A small network was shown many inputs. Here are its activations along a few directions, one row for each input.
Each table varies a few parts of the input and shows all the possible inputs, shuffled.
Descriptions start from the smaller parts, as in this example, which fits no table here: ring(8) and (point or (values(2) and line(4)) or ring(11)).
Shared parts are said once, and a part with two or three values counts as separate values.

Other details of the inputs shift rows strongly along two fixed directions, in all tables alike. That doesn't count.

A family of inputs:
r1: [  1   1  19  -3   1 -23  -4  23  23  16 -33  -8]
r2: [-14  11  14  -9  10 -38  38 -24  -7  15 -57 -27]
r3: [ 18  57 -54  18  27  74  11 -11  20 -52  38 -18]
r4: [ 7  5 -7  0  0 12 -8 -3  4 -2  9 -7]
r5: [  2 -10  11   2  -4 -21 -11  16  19  27 -30 -23]
r6: [ -6  -5  11   3 -16 -35  -3  18  30  -4 -25  -9]
r7: [  0  -3 -16  10   0  11 -12  -5   5  -4   8 -10]
r8: [  1   0 -13   3 -10   7  -3  -3  11 -13  14  -9]
r9: [ -8 -54  28 -22 -17  11   0 -23 -81   5  53  97]
r10: [ -7 -16   3  -4  -5  11  -7  -7 -22 -10  22  35]
r11: [ 19  45 -53  13  34  81  -2 -10   8 -34  39 -40]
r12: [  4  -4  16   0  -5 -23  -7  16  23  27 -27 -18]
r13: [ 4 -4  8  1  0 -3 -6  6  5 10 -2 -8]
r14: [-12 -66  19 -21 -19  16 -16 -28 -87  15  55  77]
r15: [  0  -1  20   1   1 -28  -3  23  22   9 -30 -10]
r16: [ -2  -7   9  10 -15 -31 -10  10  27  12 -23 -15]
r17: [ -2 -12   7 -11  -1  13  -6  -5 -25  -7  21  33]
r18: [  3 -10  11  -9   3  17   5  -3 -26   4  20  40]
r19: [  6   2  20   6  -1 -30   6  21  24  10 -29  -5]
r20: [-27  30  -3 -10  16 -59  33 -13 -21  28 -44 -30]
r21: [ -4 -16   2   8 -19 -34  -9  10  26   7 -21 -22]
r22: [ 17  56 -54  16  19  71  15 -10  23 -59  41 -22]
Each input here is: values(2) or (line(4) and line(5)).
- Which other rows belong to the same alternative as r20? List them by row number. => r2
- A walk changes only the line(4) part. It starts at r21 and steps to r8. List the rest of the walk in order. => r6, r22
- Which other rows does r19 become when the line(5) part takes its other values? List them by row number. => r3, r9, r18, r22

A family of inputs:
r23: [  8   4  11   6  -5  -8   1  16  29  -8 -15   1]
r24: [ -8   3 -19   9 -10 -18  -4  -8  20  -5 -13 -41]
r25: [ -1 -34  -9 -14   0  58 -15 -30 -67  -2  71  48]
r26: [  9  -2  -4   8  -1   4 -15   8  26  11 -16 -33]
r27: [  0 -22  27  -2 -17 -24  -2  13   5   4  -8  28]
r28: [  2   2  -8   7  -2 -11 -17  13  21  14 -10 -29]
r29: [-14 -41  36 -22  -9 -23   7 -14 -58  28   5  53]
r30: [  5  16   1   8  -4 -14  -1  22  32 -10 -11  -4]
r31: [-15 -52  44 -24 -12 -22   6 -17 -63  31   3  60]
r32: [  1  13   8  -2  11 -12  12   2   7  11 -27 -17]
r33: [  1 -27  16   1 -11 -19 -17   8   7  26 -16  -9]
r34: [  9  17 -32  -3  16  80   4 -18 -35 -47  77  42]
r35: [ -4  52 -51   4  25  40  29 -33  -5 -38  17 -34]
r36: [  2  -3  -4   7  -3 -10 -16  12  18  14  -9 -26]
r37: [ 20  35 -38   5  23  92   6 -15  -2 -54  56   9]
r38: [ -5  21   0  -2  12 -18  10   5   5  10 -21 -17]
r39: [-12 -55  48 -12 -30 -43  -7   9 -28  18   0  67]
r40: [ -3  19 -13  15 -12 -20  14   1  35 -28 -16 -16]
r41: [ -1  27  -4   2  14 -13  11   7  12   6 -24 -25]
r42: [  5   5  -8   9   1  -5 -16  12  27  10 -14 -35]
r43: [  0  23   0  -1  14 -14  11   5  11   8 -27 -23]
- Describe the family of inputs behind these rows. => values(3) and (point or line(6))
- The inputs of r27 and r25 match in every part but the values(3) part. If r39 is changed in the same way as r27 into r25, which row does it become? => r42
- Which other rows agree with r35 in the values(3) part? List them by row number. => r29, r31, r32, r38, r41, r43

A family of inputs:
r44: [-20 -81  54 -22 -35 -43 -19  -6 -65  42  15  84]
r45: [ -3  15   0   2   5 -15   7   7  12   6 -15 -15]
r46: [ -1   5  -1   7  -5 -14   8  -3  15   0 -19 -15]
r47: [  1   5   3   1  -1  -6  -6  12  18   8 -12 -15]
r48: [ -5  -5   5  -6   6  -1   7  -8 -25   8   8  21]
r49: [ -8 -49  32  -4 -26 -28 -10  -5 -20  23  -4  33]
r50: [  6   6   3   2   2  -5  -5  12  17  10 -17 -15]
r51: [ -4   2  -8  -7  11  20   7 -15 -23  -9  12  13]
r52: [ -1 -26  11  -5 -10   7  -4 -11 -18   6  16  19]
r53: [ -3  14  -1   3   2 -17   3   4  12   3 -17 -13]
r54: [ -6   8   1  -1   3 -14   6   3  12   1 -20 -16]
r55: [  7   6   7   0   4  -5  -4  11  14  11 -18 -16]
r56: [ -2  -3 -10   0  -1  15   6 -18 -17 -13  21  10]
r57: [  4  21 -14  -7  18  34  10 -14 -20 -13  20   2]
r58: [  2   2  -3   3  -6 -12 -12  14  21   4  -8 -14]
r59: [  3  -1 -12   2   3  21  -9  -2 -13  -5  30  11]
r60: [ -2  15  -4   6   1 -19   2   7  12   2 -12 -14]
r61: [ 16  18  -6   5   4  44   3   7  14 -41  30  29]
r62: [ -6   6  -5   2  -3 -17   2   6  14  -5 -15 -16]
r63: [  2 -26   9  -6  -8   9  -3 -11 -20   8  10  21]
r64: [ -1   6   1   2  -3 -12  11  -2  16   1 -19 -18]
r65: [  6  16 -35   2  15  60  -7 -12 -10 -33  46  -3]
r66: [  5   8 -23   2  11  42  -8  -9  -7 -23  33  -2]
r67: [  5  -4   0   9  -8  -9  -7   4  23   0 -10 -18]
r68: [  5  -6  -3   8 -11  -9  -7   5  24  -1  -9 -18]
r69: [ -3  17 -12   6   7   4   5  -3   8 -10  -8 -16]
r70: [ -2  20 -15   2   3   0   3   3  10 -10   0 -15]
r71: [ -4 -24  33  -3 -11 -40  -8  15  10  26 -39  -5]
r72: [ -1   9   4  -1   7 -11   9   1   9   1 -24 -17]
r73: [  7  15  12   8  -6 -13  15  21  33 -24 -17  15]
r74: [  4   8 -11   6   4  11  -8   3  16  -7  -2 -16]
r75: [ -2  15 -16  -9  13  34   8 -16 -24 -14  30  11]
r76: [ -5   7  -3   3   0 -17   1   4  13  -5 -17 -16]
r77: [  3   1   3   3   2  -4  -5   9  17   5 -20 -17]
r78: [ -1  14   1  -1   7 -13   6   3  10   6 -21 -12]
r79: [ -2  -4  -6  -5   5  28  -7  -7 -13  -8  21   7]
r80: [-18 -45  25 -20 -18 -13  -3 -18 -66  12  32  65]
r81: [  7   5   5   3   5  -7  -2  14  14  13 -15 -16]
r82: [ -2  15  -3   7   4 -17   4   6  12   5 -15 -12]
r83: [  8  14 -24   1  11  42  -8  -7  -7 -19  37   0]
r84: [ -3 -19  30  -4 -14 -48  10   3   9  24 -41  -4]
r85: [  2  15   5   2  10 -13  11   6   8   8 -18 -16]
r86: [ -7   1 -11  -3   1  11   3  -9 -27  -7  29  20]
r87: [  1   5   1   3  -1 -12  11  -4  14   3 -23 -15]
r88: [ -6 -24  18  -6  -9 -11  -7   4 -19  19   8  23]
r89: [  9  -6  -2  -2   4  31   1 -14 -14  -5  17   5]
r90: [  5   5  -3   8   1 -10  -7  13  19   9  -9 -14]
r91: [ 12  23 -31   2  24  60   0  -9 -14 -17  40   1]
r92: [ -2   3  -5   6 -10 -17   7   2  16  -3 -15 -16]
r93: [ -3 -21   3  -4  -8  -1 -11   2 -19   7  24  24]
- The inputs of r51 and r77 match in every part but one. If r57 is changed in the same way as r51 into r77, which row does it become? => r55
- The inputs of r91 and r48 match in every part but one. If r71 is changed in the same way as r91 into r48, which row does it become? => r72
- Describe the family of inputs behind these rows. => values(2) and (point or (line(4) and line(6)))
